123  131  120  145  132  118  117  138  131  133  118
131  133  120  117  146  131  127  143  113  133  130
100  105  117  119  115  136  105  124  120  121  123
 98  133  132  129  137  118  136  123  141  121  123
132  133  124  120  147  132  128  144  114  133  130
123  128  122  141  133  121  121  141  132  126  126
-> 126

125  121  130  135  123  126  126  122
134  151  111  122  139  102  135  156
130  145  120  125  136  117  136  145
134  132  119  133  126  105  132  143
114  118  137  132  128  145  120  103
127  139  117  129  133  109  131  141
136  137  125  119  132  129  132  140
123  125  132  141  125  124  131  124
112  142  123  131  141  120  129  127
129  124  132  129  127  132  127  125
129  125  131  116  131  145  123  121
-> 123

120  135  137  133  127  116
121  131  128  135  130  121
121  113  104  146  139  141
124  133  135  130  127  121
120  138  141  127  119  117
138  118  114  124  133  137
128  128  128  129  130  127
-> 130

132  120  132  117  129  125  113  146  125  130  118  139  147  134
137  116  124  120  129  132  121  146  126  124  119  130  136  135
132  121  136  118  131  120  108  150  133  131  119  137  146  142
139  122  116  125  120  131  123  140  118  120  118  147  145  123
135  117  129  118  131  132  118  149  127  127  120  128  136  137
136  115  127  119  130  132  120  148  129  126  119  126  133  138
138  117  122  122  126  132  122  144  124  123  119  135  139  131
132  120  134  117  129  124  111  148  127  130  118  138  147  136
133  119  131  118  128  128  115  145  123  129  118  139  146  132
-> 146

131  128  110  120  113  133  112  109  130
131  142  137  122  134  116  135  135  133
131  142  128  116  130  116  128  127  137
120  115  146  147  138  123  138  144  120
124  111  124  140  130  148  129  131  120
127  132  131  125  124  111  124  123  129
130  123  126  135  129  149  131  135  125
119  111  153  152  146  128  146  153  117
131  137  131  121  133  123  134  131  130
132  135  120  118  128  134  128  125  132
-> 125
---
[114 110 130 134 100 154 127] out 154
[129 108 117 106 111] out 106
[115 113 122 158] out 122
[102 141 124 130] out 124
[155 127 111 133] out 111
[116 154 125 114] out 125
---
[134 125 139 136 151 117] Answer: 125

[[116 118 116 101 117]
 [107 126 150 128 103]] Answer: 118

[[130 117 155 118]
 [120 140 103 138]
 [127 114 154 114]] Answer: 117

[[118 125 116 130 129]
 [109 123 128 124  99]] Answer: 125

[123 129 103 128 132 117 120] Answer: 129

[117 138 106 136 118 125] Answer: 138
---
[[139 127 124 122 139 113 128]
 [136 120 121 135 133 103 118]
 [130 119 120 128 133 112 120]
 [134 124 118 137 114 134 119]
 [132 118 119 135 113 133 118]
 [130 122 120 138 113 133 115]
 [138 120 118 134 139 106 121]
 [146 136 136 120 124 124 134]] Out: 134

[[124 131 144 140 124 123 125 140 131 130 141]
 [123 120 112 119 134 123 122 119 131 129 112]
 [140 133 132 109 148 139 142 118 149 128 135]
 [140 124 134 111 151 140 143 112 152 128 138]
 [146 142 147 125 138 145 145 126 133 128 145]
 [144 137 144 117 144 142 145 121 141 128 142]
 [140 140 118 143 129 140 138 142 115 127 121]
 [139 140 121 143 127 141 136 143 113 130 120]
 [141 144 126 146 126 139 135 142 115 128 125]] Out: 125

[[144 148 107 126 126 122 122 146 153 109 120 137 144 146 132]
 [120 120 145 113 115 111 113 119 118 146 113 137 120 121 117]
 [146 148 112 115 111 113 115 145 146 117 113 140 145 140 117]
 [123 120 144 112 112 114 115 119 118 148 112 134 121 119 116]
 [119 117 122 148 147 147 149 120 123 122 149 109 119 117 151]
 [139 143 105 135 136 137 136 138 146 109 139 125 141 134 138]
 [110 108 148 130 131 133 130 109 102 143 139 117 108 112 130]] Out: 130

[[116 140 143 126 128 141 115 118]
 [130 138 141 146 137 122 115 133]
 [142 151 122 118 127 128 129 117]
 [148 144 122 119 124 128 125 114]
 [134 115 117 128 120 129 106 127]
 [130 118 122 123 113 132 105 127]
 [146 144 123 117 122 118 127 119]
 [121 135 145 126 123 140 113 117]] Out: 117

[[117 134 115 146 111 127 122 124 152 147 122 132 103 126 132]
 [105 142 150 139 128 121 126 143 150 140 133 121 112 127 127]
 [124 140 138 122 106 143 124 107 111 126 134 127 109 108 131]
 [113 112 145 106 130 142 139 123 123 133 130 138 102 117 123]
 [133 119 117 133 129 141 107 126 132 152 119 124 100 134 116]
 [151 111 131 114 119 126 146 119 122 143 118 124 107 113 135]] Out: 135

[[143 131 151 138 117 115 138 134 118 125 118 134 120]
 [126 128 117 122 134 150 115 120 134 134 121 126 138]
 [128 129 124 130 131 126 130 124 115 118 128 128 130]
 [124 127 129 129 139 131 126 134 129 132 138 126 133]
 [131 131 144 138 119 120 141 129 126 132 118 129 126]
 [138 127 137 135 134 136 137 136 121 124 122 126 139]
 [131 127 139 133 134 124 134 125 123 135 115 126 128]
 [125 127 130 138 124 122 137 120 119 120 124 125 124]
 [143 132 135 127 135 134 126 135 132 152 119 133 130]
 [127 131 135 145 115 116 153 129 122 113 132 131 120]
 [150 129 130 109 116 128 107 129 115 131 112 131 122]] Out: 122

[[124 129 129 128 130 121 123 125 130 128 130 131 126 130 125 129]
 [120 117 120 109 141 122 123 109 110 108 134 116 130 140 114 147]
 [130 139 135 146 115 127 122 142 152 148 125 136 125 119 137 110]
 [118 134 133 135 122 121 106 126 151 138 133 140 124 129 124 119]
 [138 128 129 132 125 135 145 139 123 131 121 123 130 121 137 124]
 [123 131 130 132 126 125 116 126 139 133 131 135 125 130 125 124]] Out: 124

[[137 132 127 124 134 136]
 [151 105 143 120 107 144]
 [110 108 142 107 114 149]
 [123 127 141 115 122 105]
 [134 110 152 117 105 132]
 [110 127 151 110 130 149]
 [117 130 115 119 142 111]
 [135 124 143 143 147 134]
 [120 124 131 144 139 151]] Out: 151
---
114,150,127,129
135,124,129,128
gives 129, 135

131,111,129,152 gives 152, 131

145,155,147,153 gives 153, 145

153,135,125,128,134
128,133,114,152,135
gives 134, 128

138,117,118,105 gives 105, 138

123,117,150,142,124,134,140
123,124,134,119,146,113,122
135,119,116,121,126,145,101
gives 140, 135

112,122,126,106,136,109
118,107,125,101,140,111
gives 109, 118

157,124,156,109 gives 109, 157

112,100,112,145,143
113,128,106,124,155
112,119,110,137,128
gives 143, 112
---
[[109 139 138 116]
 [134 124 139 105]]: 124

[[130 117 141 129]
 [127 155 134 128]
 [127 119 136 128]]: 155

[[118 137 134 120]
 [111 132 154 149]]: 132

[[130 148 133 151]
 [136 110 112 140]]: 110

[[147 137 146 142]
 [110 124 106 126]
 [124 128 108 137]]: 124

[[130 140 115 146]
 [118 118 135 108]
 [107 122 104 107]]: 118
---
[[140 123 127 127 127 121 124]
 [122 129 126 133 132 133 143]
 [100 141 124 125 122 148 134]] out 123

[[145 117 134 135 152 114 121]
 [132 127 123 128 133 127 125]
 [134 127 134 130 128 127 125]] out 117

[[131 129 113 135]
 [107 153 153 139]
 [126 138 105 130]] out 129

[[137 130 113 128 129]
 [144 133 103 123 132]
 [157 125 105 128 134]] out 130

[[152 113 114 111 124]
 [140 147 101 105 127]
 [137 130 110 117 134]] out 113

[[127 153 129 122 129 139 145]
 [122 133 130 121 126 115 120]
 [130  99 122 141 139 122 121]] out 153

[[152 127 125 107 121 123 103]
 [114 134 143 133 124 123 143]
 [111 152 120 132 132 150 143]] out 127
---
[ 99 134 121 135 123 108] -> 135, 99

[[155 130 132 116 136]
 [120 128 114 146 101]] -> 155, 101

[[117 151 147 124]
 [132 138 112 143]
 [134 121 133 124]] -> 151, 112

[[153 144 144 145 141 139]
 [140 135 139 157 149 154]
 [152 139 141 151 146 152]] -> 157, 135

[153 109 155 125] -> 155, 109

[[119 129 134 152 123]
 [118 129 125 126 134]
 [117 128 127 124 128]] -> 152, 117

[[124 122 136 125]
 [128 151 124 137]
 [130 107 112 131]] -> 151, 107

[133 128 103 118 127] -> 133, 103

[153 112 120 129 132 121 106] -> 153, 106

[[113 131 126 119 157 120]
 [127 131 134 132 150 124]
 [114 132 127 123 129 136]] -> 157, 113
